These are the activations of a small neural network, seen along a few directions. Each row is one input.
Each table varies a few parts of the input and shows all the possible inputs, shuffled.
Descriptions start from the smaller parts, as in this example, which fits no table here: one of 4 places along a line, together with either a single point or one of 9 places along a line or (one of 2 separate values, together with one of 5 places around a ring).
Shared parts are said once, and a part with two or three values counts as separate values.

Other details of the inputs shift rows strongly along three fixed directions, in all tables alike. That doesn't count.

Table:
R1: 11	-65	34	100	18	-43	21	25	-40	-88	8	46	14
R2: 20	-43	7	-29	8	-11	7	-25	-10	-14	-62	-29	-13
R3: 4	46	-6	-28	-21	27	0	2	17	45	12	13	-10
R4: 6	-43	26	-45	29	-15	14	-7	-15	-7	-57	-34	-4
R5: -29	33	12	26	-23	-20	-24	9	62	27	65	70	-12
R6: 17	-35	-37	4	-2	-29	-16	-45	5	2	-26	-30	4
R7: -26	-21	-1	103	-23	-69	-23	-71	-4	-30	54	60	35
R8: -9	-31	52	36	23	-7	22	23	-23	-42	-17	19	-7
R9: -10	9	-7	-8	-15	-34	-52	-82	5	25	2	2	25
R10: 21	14	-20	-47	-6	50	35	30	-12	13	-26	-38	-16
R11: 16	37	7	-46	7	55	15	34	-12	7	-28	-30	-21
R12: -1	9	-2	39	6	38	45	72	3	-8	27	27	-19
R13: 14	-7	-2	-4	-6	-15	-11	-69	-19	1	-34	-14	9
R14: -6	48	-1	12	-17	18	-4	62	34	9	64	45	-10
R15: -21	51	-18	-24	-28	2	-43	-29	25	46	43	10	12
R16: 8	-44	11	12	20	-8	15	10	-35	-40	-23	-27	15
R17: 13	-35	-7	37	20	3	36	-2	-33	-44	-35	-13	0
R18: -13	-44	36	69	16	-57	-15	-30	-22	-41	8	41	38
R19: -26	44	-30	-42	-23	-5	-38	-1	43	63	57	0	8
R20: 11	-39	-14	-21	29	5	10	-5	-23	-12	-49	-54	4
R21: -7	66	-33	-50	-36	9	-43	-14	61	69	38	16	-7
R22: -6	-7	-14	29	-24	-50	-36	-103	-6	3	16	16	30
R23: 1	-22	-47	19	-18	-45	-38	-70	32	20	5	-9	21
R24: 15	-36	11	-18	20	0	6	-5	-40	-28	-38	-35	13
R25: 10	10	-12	-49	6	43	16	29	-18	0	-30	-51	-10
R26: -11	38	4	13	-12	15	-7	10	5	5	37	22	4
R27: -7	25	-11	-52	-5	5	-22	10	13	39	25	-9	3
R28: 10	-67	18	97	12	-54	19	11	-31	-78	2	30	14
R29: 0	7	29	-62	22	36	22	43	7	12	-31	-27	-22
R30: 6	12	-16	-13	15	44	22	33	-6	-3	-18	-31	-18
R31: 17	24	3	-25	-3	49	34	49	-15	6	-6	-6	-17
R32: 15	-37	21	-24	30	-11	11	7	-33	-22	-46	-27	8
R33: 1	33	31	-34	10	57	30	60	4	7	-12	-7	-40
R34: -10	0	-54	-34	-15	-24	-52	-99	13	46	-15	-42	17
R35: 13	24	-15	-48	3	53	21	29	-13	1	-27	-50	-16
R36: -25	50	-20	34	-34	-8	-21	35	59	28	90	54	1
R37: -29	30	45	59	-6	9	22	48	20	-9	51	76	-18
R38: -16	23	64	61	8	40	65	121	7	-23	45	82	-36
R39: -12	-24	-42	-20	-1	-49	-49	-79	19	41	-3	-30	26
R40: 37	-35	-2	-27	12	-4	6	-17	-25	-24	-65	-35	-4
Description of these inputs: one of 5 places along a line, together with either one of 2 separate values or one of 6 places along a line.
Question: Changing only the place on the line of 5 turns R18 into R24. The same change can be made to R40. Which row results?
Answer: R1
Question: Changing only the place on the line of 5 turns R8 into R34. The same change can be made to R33. Which row results?
Answer: R30
Question: Which other rows does R18 become when the place on the line of 6 takes its other values? List them by row number.
Answer: R3, R9, R11, R13, R32
Question: Which other rows agree with R16 in the place on the line of 5? List them by row number.
Answer: R7, R10, R19, R25, R28, R35, R36

Table:
R41: 6	-10	-28	8	2	-14	-5	-11	-10	-4	2	-16	11
R42: 6	-1	4	12	1	1	-1	-32	-16	-8	-19	1	-1
R43: 25	-26	24	-32	22	18	23	38	-17	-20	-52	-19	-12
R44: 24	-31	-21	-5	23	20	31	31	-26	-30	-39	-46	-7
R45: -15	67	7	-23	-9	55	25	80	32	31	40	23	-26
R46: -28	49	9	19	-23	11	-1	52	50	24	73	63	-15
R47: -18	17	-70	-13	-32	-22	-56	-67	52	62	32	-19	13
R48: 24	-4	1	-48	2	15	12	6	-1	-1	-42	-34	-21
R49: 16	-21	-5	-61	6	-6	-8	-38	-5	28	-46	-41	-1
R50: 7	-10	-10	-7	-14	-24	-26	-85	-3	13	-26	-16	10
R51: -16	-28	29	95	2	-31	12	-15	-26	-45	20	54	17
R52: -6	-13	6	74	-11	-39	-17	-10	-10	-34	50	44	33
R53: -10	-27	3	-30	5	-47	-47	-82	1	14	-27	-23	25
R54: -10	-34	43	98	11	-42	14	2	-18	-59	23	65	15
R55: 36	-31	-5	-16	26	32	42	49	-49	-48	-53	-49	-7
R56: -19	33	35	-33	28	50	28	103	5	4	19	4	-23
R57: -22	70	-22	-38	-39	23	-28	-20	42	73	45	9	-10
Question: What do these inputs look like to the network?
Answer: either one of 5 places along a line or (one of 2 separate values, together with one of 6 places along a line)
Question: A walk changes only the place on the line of 5. It starts at R52 and steps to R55. List the rest of the walk in order.
Answer: R41, R44, R47

Table:
R58: -27	27	-17	31	-13	-13	-32	24	34	15	72	37	9
R59: 29	-26	-8	-48	0	3	8	-24	8	15	-57	-38	-25
R60: -16	5	-7	8	18	3	2	67	31	12	38	22	-8
R61: 1	-1	-28	-22	-13	-29	-40	-57	-3	25	7	-26	24
R62: 3	34	11	-34	16	56	15	66	-25	0	4	-34	-10
R63: -19	-27	17	57	18	-36	-11	22	2	-27	29	35	17
R64: -17	4	53	-11	29	14	25	56	-19	-22	-1	-3	4
R65: 27	-53	25	-22	15	-29	1	-46	-39	-29	-67	-30	14
R66: -20	76	-47	-4	-30	31	-26	38	57	46	68	26	1
R67: 7	-18	4	-52	31	-3	-14	-38	-34	-3	-56	-57	24
R68: 24	2	-19	20	9	44	51	61	-21	-43	-16	-27	-20
R69: 13	-63	43	30	34	-18	30	26	-33	-65	-50	7	-5
R70: 1	-11	7	-61	28	39	34	90	15	5	-21	-28	-31
R71: 5	2	19	-39	-14	5	-18	-78	-15	22	-36	-18	-1
R72: 4	-3	0	61	4	-7	10	31	-24	-38	30	29	15
R73: 4	-24	10	-62	14	-17	-4	-25	-16	2	-39	-43	10
R74: 21	-3	-62	-9	-23	9	0	-26	16	21	-7	-43	-2
R75: -19	63	2	-19	-31	20	-19	18	58	47	36	39	-29
R76: -7	-6	13	26	-25	-32	-19	-124	-18	14	-22	18	17
R77: 22	-36	39	54	8	-4	42	-13	-42	-52	-45	27	-4
R78: 11	42	-17	-16	-3	75	37	51	-36	-7	6	-28	-19
R79: 5	65	-69	-55	-46	24	-26	-47	22	61	28	-32	2
R80: -3	16	-38	-13	-14	1	-39	-68	-16	20	1	-20	27
R81: 0	-31	47	62	-7	-45	1	-31	-19	-39	10	57	9
R82: 17	-3	-11	-22	-14	5	9	-57	1	18	-53	-23	-25
R83: -4	29	1	31	-18	17	26	28	46	24	27	47	-36
R84: -35	10	49	55	-7	-32	-21	-25	9	-8	51	68	24
R85: -16	24	13	2	15	-1	-5	54	6	1	35	25	11
R86: -35	-26	20	55	8	-70	-31	-22	21	-15	47	53	21
R87: 27	3	-33	-27	13	63	42	86	3	-5	-21	-38	-24
R88: -10	-9	-44	-14	-27	-36	-43	-51	38	43	19	-25	15
R89: 8	-63	27	39	26	-36	19	12	-8	-44	-17	22	-7
Question: Changing only one part turns R62 into R80. The same change can be made to R61. Which row results?
Answer: R72
Question: What do these inputs look like to the network?
Answer: one of 4 places along a line, together with one of 8 places along a line
